Each row below is a small network's average activation on inputs in which a field has the value named, seen along a few directions.
Values that are neighbours, or in one group, have similar rows; names and order tell nothing.
Random noise pushes rows far along 4 fixed directions. That doesn't count. These rows show it; they differ only by the noise:
[-148 -267 -319 -240 -143 -203  -38 -285  177 -307  180  -50  132    0
  195 -118  -43  -32  -77  264]
[-132   81 -110  124 -190  513 -543  199 -288  107  -59   10  364  -51
   -4  -24   23  197  458  -31]
[ 217   83 -260  -47  -66   87   36  -93  -13 -147   84  -37  351 -189
  173   75 -122  144  -49  326]
[-417 -219  198   -9   -6  -49 -201   56  113  -57 -155  -30 -208  182
 -133 -148  103 -138   88 -226]
[-132 -183  345  -21 -180  -34   75  233  -91   98   14 -181  -43  112
 -258    3   90 -101  182 -144]
[ 378  308   81  151  106  190  200  148  -69   26 -135  -44  240 -221
   -7  206 -119  150 -104  160]


Field LUN:
netas: [ 419 -101  125  -70  227 -374  573   69 -266 -163  -61  -42  -45 -213
  -36  242   -1   14 -123  -41]
buzad: [-242   93  195   49  223 -116   44  -57  328    6 -195  105 -324  201
  -36 -109   44 -234 -313 -114]
ker: [-275 -153 -324   -7  169  138 -466  -66  180 -203 -276  204  -79   47
  286 -193   87  135  -36  -99]
semez: [ -89  -45   31  136  253  104 -146  177  -42   -1 -406   25 -112  -89
  -57    1   38   41  -29 -265]
mapa: [-117   97  -74  -18 -348  174 -150  -96  -67  245  341  -76  211   10
  -30   37   77   51  267  172]
bug: [-478 -108  102  -78  -65  235 -679  265  -72  183 -287   97 -126  379
 -195 -274  249  -38  386 -296]
lak: [  29 -329 -151 -245  232 -575  419 -149  104 -360  -19   56 -223 -144
  154   25  -89 -176 -299  -18]
nosu: [  10 -194 -391 -363  124 -166  -10 -216  216 -330   44  -13  -29 -126
  284 -133  -28   73 -244  237]
mifos: [  34  398  113   66  391  -94  199 -144  400   59 -313  143 -146   64
  104   44  -78   33 -501  129]
modu: [ 326  498   22  266   15  208  157  -48  -17  220  238   30  151 -212
   15  173 -102   92  -79  175]
dez: [-141  139 -246  145 -104   72 -400 -360  110  -38  237  212  -67   64
   77 -118  -30  -11  105  -20]
sagib: [-193   73  359  321  -66   15 -183  -78  -34  195  -52  209 -529  293
 -135  106 -130 -101  111 -429]
suzut: [ 136   64   -6 -137 -183 -168  367 -213   18   47  318  -49  170   41
  -44   74  -80  -86 -137  329]
basu: [-378 -174 -176  151   55  360 -711  248 -301  -15 -178   32   45   16
   64 -120   45  119  565 -437]
mami: [-372 -346 -144 -207   32  -78 -333  -87  166 -149   41  -23  -33  147
  136 -191  153 -101   49  -58]
rik: [ 384  -88   63 -146 -140   27  301  318 -399   80  210 -256  186 -292
 -148  134   16  216  165  110]
nad: [-106 -111    4   -8 -172    6   30   87  -47   36   96   25  -32  189
 -134 -117   96 -106  107 -102]
lik: [ 287  205  241  119 -191  298  187  371 -270  376   26 -138  227  -18
 -235  164   91   85  124   -6]
vego: [ -48 -180 -485 -241  -34 -172  -55 -347  229 -283  149  -45  186  -19
  328 -202  -84   12 -147  325]
lila: [-217  249 -232  341   53  311 -664 -399   20   48 -105  389 -136   58
  195 -200  -78  -34  173 -180]
LUN is arranged as a line.
Q: Which values are neighbours of lila? Give them in the order they are listed.
A: dez, sagib
Q: Which values are neighbours of lak? Give them in the order they are listed.
A: netas, basu
Q: Which values are neighbours of mifos? Give them in the order they are listed.
A: buzad, suzut
Q: Which values are neighbours of bug? Give them in the order they are listed.
A: nad, vego

Field BUVAN:
voz: [ 113 -123   32  -57 -167 -191  232 -252  181 -105  197    1 -169  153
  -25   70  -50 -145 -235   57]
bof: [-174  249  230  152   21  320 -330  266  -24  187 -197   16  114  129
 -137  -69  199   68  184  -52]
vago: [-162 -216  115 -247  -78 -342  412  -72  145  -56   91  -65  -37  291
  -34   45  123 -209 -215  125]
sape: [  73   33  202  106  -21   84   68  -19   53  159   84    4 -186   62
 -110  -32 -100  -39  -26 -106]
pep: [ 145  315  202  123  -78  172   20    6 -183  251  102  124  -19   27
 -127  198  -42   23  275 -137]
pero: [-556  -28  380  284  343  259 -562  286  141  110 -606  211 -543  282
  -69 -140   97   23  113 -554]
fedof: [ -86  122 -232 -124   89   90 -134 -178  271   14 -105   -5  139   28
   50 -144   31   26 -146  164]
sutut: [ 249   17 -295 -143   96  -81  208   73  -61  -25   14  -76  -46 -226
  161   14  -78  174 -178  195]
ber: [-180  116 -178  182  131  389 -468  197    8  -33 -301  157  -32  -36
  108   -4 -242  178  116 -156]
kedos: [-130 -305   69 -166 -221  -50   20  245 -170  270   89 -312 -143   -5
 -146    3  217  -11  313 -205]
dil: [   0 -458 -149 -264   28 -374  166 -130    4 -367  122   -5   25   81
   74  -24   18 -103    4  -79]
vit: [ 117  297  206  302   22   67   89  -61   26   43 -194  225 -219  161
 -104  172  -58  -31 -169 -203]
rugod: [ 372   82   28  114 -116  403 -143  381 -591  110   31 -102  454 -250
  -76  113   81  239  455  -16]
vigom: [  75  291  351  292   -3 -126  268    9 -106  291  149  -77  -58  -45
 -171  143  -56 -126  103  -87]
boke: [-367  195   -1  106  193  296 -411   79   51   10 -275   95   43  212
   59 -102   76  -54   -9  -52]
dukof: [ -63  -30 -353  -70  247   74 -323 -216   10 -363 -138  136  161 -271
  283 -103   -7  125  -81  116]
mul: [  84   81    1    9   85   25   68  108  -69  -39  -99  -20   91 -268
  -71   58   12  157 -124  -20]
finib: [ -87  355 -402  243   49  705 -755   70   16  119 -150  253  376 -105
  142 -180    7  197  115   94]
laki: [-148   40 -127  100  104  214 -384   -7  -44   32 -223  125   75    8
  220  -33 -138  112  107   -3]
kedit: [-136 -115 -623 -194  245  -25 -317 -292  135 -388  -60  208  234 -190
  413 -190  -18   30  -56  124]
gode: [-745  -57   74  168 -393  236 -874   79 -287  198  180  145  -95  358
 -151 -233  134 -116  740 -391]
renev: [ 109 -170 -206  -72 -381  -64  -92 -286   33  -39  261  -65   90  -45
   62 -174  -67   51   96  249]
kavev: [-103 -272 -159 -111   37 -123   12 -132   39 -185   34  -87   16 -132
   30  -72  112  -11   13   44]
BUVAN is arranged as a line.
Q: Going along BUVAN from vigom by way of its neighbour gode, in what order are bof, pep, dil, laki, kedit, renev, kavev met?
A: pep, renev, bof, laki, kavev, kedit, dil
Q: Which values are neighbours of ber? Give them in the order they are listed.
A: pero, sutut
Q: Which values are neighbours of voz? Give them in the order they are listed.
A: sape, vit
